Each row below holds a small network's activations on one input, seen along a few directions.
Each table varies a few parts of the input and shows all the possible inputs, shuffled.
A made-up example of a description, with smaller parts first: line(6) and (point or ring(11) or (values(3) and ring(5))).
Shared parts are said once, and a part with two or three values counts as separate values.
(in the rows, 128 means zero)

Other details of the inputs vary at random and push rows far along two fixed directions, the same in every table; ignore that.

Table:
r1: [115 148 102 103 120  94 143  96 116 151 183  77 185  70]
r2: [ 91 121 147 144 155 143 124 170 140  84  76 187 103 164]
r3: [142 118 140 147 142 168 108 152 143 115  84 157  93 187]
r4: [119 135  37 104  62 163 119  82  81  97 133 136 165 150]
r5: [104 127 130 169 128 201 139 158 138  92  70 176  99 181]
r6: [168 138 227 157 189 112 124 171 175 205 120 122  73 130]
r7: [163 147 226 151 187 111 126 178 167 207 126 124  66 137]
r8: [118 119 134 155 124 138 107 141 131  74 109 170 137 151]
r9: [101 123 144 167 157 161 130 175 148  75  83 169 113 159]
r10: [123 113  73 124  73 152 130  97 100 100 136 143 128 159]
r11: [147 117 174 156 181 172 113 180 162 128  69 165  60 184]
r12: [134 151 161 128 156 122 149 137 144 204 147  90 118 106]
r13: [117 113  96 114  65 162 133 108  74  69 122 151 180 128]
r14: [158 123 109  72 103 104 135  93  88 150 167  63 183  80]
r15: [129 157  95 108  87 115 144  88 113 184 180  69 167  89]
r16: [105 128 135 169 111 192 122 166 137  93  83 172  97 203]
r17: [119 127  86 117 122 131 111 135 112  84 123 149 149 148]
r18: [132 135 153 131 153  98 128 130 153 153 157  80 143  83]
r19: [133 149 110  94  79 101 131  70 115 178 169  73 149  93]
r20: [ 99 130 113 140  97 168 126 140 123 104  83 176 105 176]
r21: [152 105 108  82  96  92 153  93  89 150 177  72 170  74]
r22: [118 105 135 149 159 124 127 182 138  93 105 178  93 167]
r23: [143 139 137 102 176  87 125 132 130 160 154  99 139  97]
r24: [106 131  83 129  76 137 111 103  97  59 140 158 170 138]
r25: [158 114 151 134 143 111 134 128 147 174 139 109  95 129]
r26: [108 113 103 120  76 166 141 126  92  82 119 125 175 134]
r27: [117 111  52 122  75 166 146  81  93  86 124 151 139 139]
r28: [139 145 107 115  86 116 135  76 126 175 176  61 169  91]
r29: [153 138 143 107 158  81 111 132 136 154 160  87 134 110]
r30: [114 123  58 113 104 147 118  97  98  55 120 145 168 131]
r31: [123  95 115 155 121 180 128 142 134  86  87 182  82 180]
r32: [153 128 147 122 152  99 144 139 137 198 153 105  94 117]
r33: [105 127 133 157 136 148 115 173 127  71  95 200 120 169]
r34: [112 135 142 129 133 146 137 134 132 147  99 148 101 144]
r35: [ 88 129  72 115  77 130 121 108 105  68 120 155 163 136]
r36: [127 117 196 173 187 141 110 192 164  98  84 183  81 155]
r37: [150 120 158 121 164  67 128 143 145 160 166  96 111 107]
r38: [104 108  71 119 112 127 135 113 100  75 136 157 149 132]
r39: [128 124 119 143 121 180 108 152 124  93  84 171  95 203]
r40: [105 118 111 131 100 124 111 114 130  78 110 143 147 137]
r41: [143 138 210 144 190 124 142 167 173 193  90 127  59 128]
r42: [148 114 112 109 125  68 128  95 127 145 181  80 155  82]
r43: [145 142 167 136 147 125 138 129 158 193 146  79 113 100]
r44: [157 150 218 150 193 110 133 187 163 214 123 133  70 131]
r45: [104 131  64 123  80 142 127  81  89  58 137 154 184 107]
r46: [121 153  95 102 104  82 137  97 117 156 193  66 190  69]
r47: [108 113  51 117  77 162 143  87  86  95 131 156 142 145]
r48: [142 121 173  97 129  98 144 132 122 168 133  84 139  89]
r49: [140 141 220 155 203  92 125 200 182 174 131 103  88 130]
r50: [106 115 132 151 111 183 120 138 142  91  68 178  90 175]
r51: [127 121 118 147 142 193 124 151 127  89  65 181  92 187]
r52: [141 124  86  94 121  71 147  74 109 143 189  76 168  55]
r53: [145 148  86  83 114 114 136  74 100 180 171  79 160  90]
r54: [110 129 136 128 120 112 114 136 135 101 118 138 126 140]
r55: [114 123 108 132  80 155 120 100 125 110 103 141 129 152]
r56: [115  97  75 127 101 131 123 103 112  63 134 146 145 126]
r57: [125 141 121  99 127  79 138  89 128 149 157  84 158  63]
r58: [103 110 151 153 144 146 111 161 154  71  74 176  99 159]
r59: [136 137 156 134 147  89 125 132 154 156 158  78 149  96]
r60: [164 138 224 153 195 120 129 168 174 202 120 123  67 117]
r61: [133 145 155 118 164  86 134 131 130 162 160 117 143  83]
r62: [117 116  48 108  83 143 105  79  97  53 136 130 180 124]
r63: [144 151 169 127 160 116 141 132 132 198 144 119 113 103]
r64: [151 150 154 125 144 118 144 109 131 188 149 105 123  87]
r65: [160 128 160 120 175  84 109 140 152 155 143  91 127 111]
Description of these inputs: values(5) and (point or (values(2) and ring(6))).
- The inputs of r22 and r33 match in every part but the values(5) part. If r21 is changed in the same way as r22 into r33, which row does it become? => r13
- The inputs of r25 and r3 match in every part but the values(5) part. If r42 is changed in the same way as r25 into r3, which row does it become? => r65
- Which other rows does r10 become when the values(2) part takes its other values? List them by row number. => r37
- Which other rows does r31 become when the values(5) part takes its other values? List them by row number. => r11, r43, r50, r60
- Which other rows does r54 become when the ring(6) part takes its other values? List them by row number. => r2, r35, r40, r57, r58
- Which other rows agree with r12 in the values(5) part? List them by row number. => r1, r5, r9, r15, r16, r18, r26, r28, r43, r46, r49, r59
- Which other rows does r34 become when the values(5) part takes its other values? List them by row number. => r12, r47, r53, r63
- Which other rows does r6 become when the values(2) part takes its other values? List them by row number. => r8

Table:
r66: [143 124 109 116 113 130 113 118 124 131 140 112 136 137]
r67: [164 114 204 141 198 118 138 183 163 177  96 133  48 147]
r68: [176 146 172 110 184  64 140 126 154 237 172  68  92  84]
r69: [ 97 139 102 150  90 162 125 120 129  93 105 157 139 153]
r70: [118 129 110 142 100 164 109 125 121  85 111 144 140 167]
r71: [131 117 112 113 109 141 149 105 106 142 129 129 130 117]
r72: [106 122  61 113  77 109 115  96  84  56 155 131 201 101]
r73: [112 131 166 158 153 186 130 187 136 111  72 182  89 181]
r74: [113 113 118 148  96 164 114 122 127  75  98 154 126 165]
r75: [110 121 159 162 125 169 129 163 147  97  73 168 102 168]
r76: [124  99 105 138  99 161 113 124 125  80 100 159 116 166]
r77: [119 139  99 100  76 131 148  76  98 143 155  98 162  83]
r78: [107 119 105 119 128 114 113 119 121  67 120 150 160 116]
r79: [126 147 140 131 118 134 130 130 134 147 132 106 146 121]
r80: [128 131 107  90 116  68 137  96 108 126 190  96 187  68]
r81: [116 129  92 129 111 153 140 108 110 128 124 152 128 137]
r82: [138 131 126 118 137 143 143 132 112 160 128 125 126 130]
r83: [138 128 110 104 152  70 131 107 128 128 180  83 167  61]
r84: [136 125  88 116 106 150 128 116 102 112 122 134 132 153]
r85: [150 162 195 122 182  82 148 139 158 241 163  75 100  72]
r86: [116 127 157 170 145 157 107 162 159 100  87 173  85 185]
r87: [146 135  90 103 100  93 118  74 125 163 181  79 150  92]
r88: [129 115 217 151 228  83 126 217 174 144 111 136  80 137]
- What is each input in this table made of? => values(5) or (values(3) and ring(6))
- What sort of input is r75? => values(3) and ring(6)

Table:
r89: [124 120 107 110 112  81 127  93 124  89 151 102 181  58]
r90: [111 107 113 146 104 119 111 153 122  47 118 173 145 167]
r91: [106 153  78 101 119  91 119  98 105 101 178  96 209  77]
r92: [ 90 134 105 141  87 177 131 131 103  83  84 166 132 162]
r93: [111 141 143 163 121 158 121 136 151 136 113 145 106 144]
r94: [113 120 119 133 101 176 130 133 110  91  91 170 140 165]
r95: [134 114 103 139 104 177 120 129 122  78 104 153 120 179]
r96: [145 108 169 150 187 131 118 181 163 149  92 143  58 169]
r97: [144 119 128 100 146  94 145 122 124 182 158  87 126  93]
r98: [ 98 136 156 160 131 162 145 148 138 130 106 159 112 145]
r99: [141 124 103 102 135 104 139 105 103 148 154 126 127 100]
r100: [113 149  73  98  52 134 123  57 105 129 164  87 173 103]
r101: [169 132 149 116 178  84 127 125 148 186 153 110  89 109]
r102: [155 121 181 140 174 137 142 180 142 153 108 130  90 141]
r103: [165 140 193 122 170  95 123 130 159 218 146  73 112 107]
- What is each input in this table made of? => values(3) or (values(2) and line(6))
